These are the activations of a small neural network, seen along a few directions. Each row is one input.
In each table, some parts of the input vary, and every possible input appears once, in random order.
A made-up example of a description, with smaller parts first: ring(5) and (point or line(9) or (values(2) and line(6))).
Shared parts are said once, and a part with two or three values counts as separate values.

Other details of the inputs vary at random and push rows far along two fixed directions, the same in every table; ignore that.

Table:
r1: [-25  -9  18 -50 -18  25  29  49 -78 -32  -3]
r2: [ -8  -8 -22   2  48  -1 -23 -10 -49  14   1]
r3: [-12  12   9 -65 -14  18  34  45 -90 -34  14]
r4: [  6  22  -5   7 -15  -7  16 -23  97  14  12]
r5: [  8   8   2  27 -19  -2  23  -5  98  24   0]
r6: [-12  -2   5 -43 -16  13  44  62 -80 -31  -8]
r7: [ -4  35  10 -28 -77  26  84  49  66 -35  -6]
r8: [-27  -5  17 -44 -12  15  32  66 -89 -31   3]
r9: [  1 -59 -15  17  67 -24 -55 -28 -60  46 -13]
r10: [ -8  -8  -4 -30  30 -10  -6  14 -77  -3  11]
r11: [ -2  50   1 -45 -74  35  57  42  57 -47   2]
r12: [-18  16  -2 -58  -9  21  34  47 -94 -33   9]
r13: [  8 -64 -11  24  69 -19 -58 -37 -51  40  -9]
r14: [ 22  16  20  62  -7 -31 -27 -63  63  25 -15]
r15: [ 16   1 -15  41  26 -10 -18 -52  96  27  13]
r16: [ -9  25  13 -37 -77  32  75  39  56 -41  -8]
r17: [ -5  -9 -10 -21  31  15 -18  13 -82 -10   3]
r18: [  8  25  -7  -8 -30  16  16   9  67 -25   4]
r19: [ -3  32  -9  -5 -24  26  32  -4  61  -9   5]
r20: [  9 -16   9  45  46 -49 -62 -45 -77  35 -21]
r21: [ -5  35 -12  -3 -24  14  26   9  65 -15   0]
r22: [ 16  16  -7   9 -23   2  -8 -13 104  -7   3]
r23: [  6 -21 -12  37  15 -19 -14 -36  84  33 -13]
r24: [ -2 -55   0  23  71 -18 -60 -23 -60  50   2]
r25: [ 15 -57 -12  33  74 -22 -53 -27 -49  40  -5]
r26: [ -2 -12 -11 -35  18  -2 -32  22 -79  -3  -3]
r27: [ -4 -62  -2  26  75 -19 -63 -30 -56  33  -2]
r28: [ -4  49  16 -44 -71  29  76  34  63 -50  18]
r29: [ 10   3 -18  38  26   3 -19 -50  80  28   6]
r30: [ -4  45  14 -41 -63  26  72  36  55 -53  19]
r31: [-13  -4 -16 -21  32  11  -8  10 -83   1   2]
r32: [ -12   21   24  -25  -57   -3   21   32 -109  -43    1]
r33: [ 11   4 -20  46  28   0 -20 -53  95  26   7]
r34: [ -8  -4  19 -41 -17  25  41  62 -83 -32   5]
r35: [ 17   0   0  26 -19   4  22 -14 101  11  -4]
r36: [  2 -14 -10 -29  26   9 -27  16 -82 -11   1]
r37: [ -16   26   20  -22  -56  -11   26   39 -104  -48   -2]
r38: [  3 -23   3  38  16  -6 -21 -40  85  29  -2]
r39: [ 15   4 -25  35  18 -18 -34 -39  99  32  -3]
r40: [ -6 -36   9  11  38  -4 -25   3 -40  12   8]
r41: [ 13   6 -21  38  20  -3 -28 -49  96  36   0]
r42: [  1 -13 -16   3  44   4 -32  -7 -46   2   4]
r43: [ -1  50   6 -50 -84  32  54  45  68 -49   1]
r44: [  -7   33   36  -31  -49    4   31   33 -104  -43  -16]
r45: [ -9  -3  17 -38 -16  23  41  64 -80 -37   6]
r46: [-13  59  -2 -36 -72  37  69  42  64 -46   1]
r47: [-19  -7  24 -43 -17  27  32  59 -80 -35   8]
r48: [ 18  36  25  49 -40 -20   7 -39  84  -4 -13]
r49: [ 13 -11  -6  52  19 -21 -11 -30  97  47  -1]
r50: [  3 -14 -20  -9  35  -7 -40  -3 -46  15  -3]
r51: [-15   8  10  -4 -35  11  31  10  67  -7  -5]
r52: [ 10  22 -12   7 -23  -6  -6  -9 104   3  -3]
r53: [  9 -36 -18  19  79 -16 -58 -43 -53  39  10]
r54: [  9   7 -20  38  26 -18 -16 -49  96  36   7]
r55: [ 10 -51  -5  25  70 -19 -50 -19 -62  53   0]
r56: [  1 -43  -4   5  35  -6 -23  -8 -41   8  -7]
r57: [-26  -5  18 -46 -16  19  31  63 -88 -26   3]
r58: [ 17   6   7  71 -16 -39 -34 -61  61  18   2]
r59: [  5 -25   0  47  31 -50 -68 -47 -80  36  -3]
r60: [  6 -34 -20  12  77 -16 -56 -39 -63  44   8]
r61: [ -10   34   32  -29  -49   -2   31   36 -103  -41  -18]
r62: [ -4 -19  -3  39  18 -18 -19 -35  86  33  -7]
r63: [ 16  17  -6   6 -26   5  -7 -15 104  -2   2]
r64: [  0  33  12 -30 -78  31  83  46  67 -36  -5]
r65: [ 12 -28   5  52  32 -44 -70 -54 -69  30   1]
Each input here is: line(5) and (values(2) or ring(5) or line(6)).
- Changing only the line(5) part turns r10 into r28. The same change can be made to r39. Which row results? => r36
- Changing only the line(5) part turns r2 into r31. The same change can be made to r54. Which row results? => r12
- Which other rows does r34 become when the ring(5) part takes its other values? List them by row number. => r13, r35, r38, r47
- Which other rows agree with r32 in the line(5) part? List them by row number. => r1, r3, r11, r16, r19, r24, r41, r43, r44, r55, r60, r64
- Which other rows does r23 become when the ring(5) part takes its other values? List them by row number. => r6, r8, r49, r62
- Which other rows does r20 become when the values(2) part takes its other values? List them by row number. => r37
- Start at r22 and move only the line(6) part, one step at a time. The first step leads to r18. Which rows follow, in order? => r42, r33, r15, r30

Table:
r66: [ -2  -9  19   8   2   6   3   7 -68 -20   8]
r67: [  -1  -34   -6  -37   50    4  -39   11 -101   -5   17]
r68: [ 11 -42  13  31  44 -31 -59 -40 -49  30   7]
r69: [ 29 -29 -37  36  53 -25 -83 -54  49  50 -15]
r70: [  0   3 -20   0   1  -7 -31 -13  52   9   1]
r71: [ -8  -9  29  20 -53   2  72  23 103   6 -12]
r72: [  7   0 -27  35  51   0 -31 -58  68  37   1]
r73: [-14  35  19 -11 -42  23  53  18 -19 -35  -7]
r74: [  3  63   6  18 -58  -9  56 -12  89  -4   4]
r75: [-26 -24  11 -63 -10  36  63  88 -56 -26  -2]
r76: [ -5  42  19   9 -86  -6  31   7  97 -25  -8]
r77: [-15  21   5 -66 -24  50  50  65 -75 -69  18]
r78: [   9  -29    3    0   23  -23  -55    3 -113    5  -25]
r79: [ 11  11 -35  20  50 -18 -31 -45  24  48  13]
- Changing only one part turns r68 into r67. The same change can be made to r73. Which row results? => r72
- What do these inputs look like to the network? => values(2) and (point or line(6))
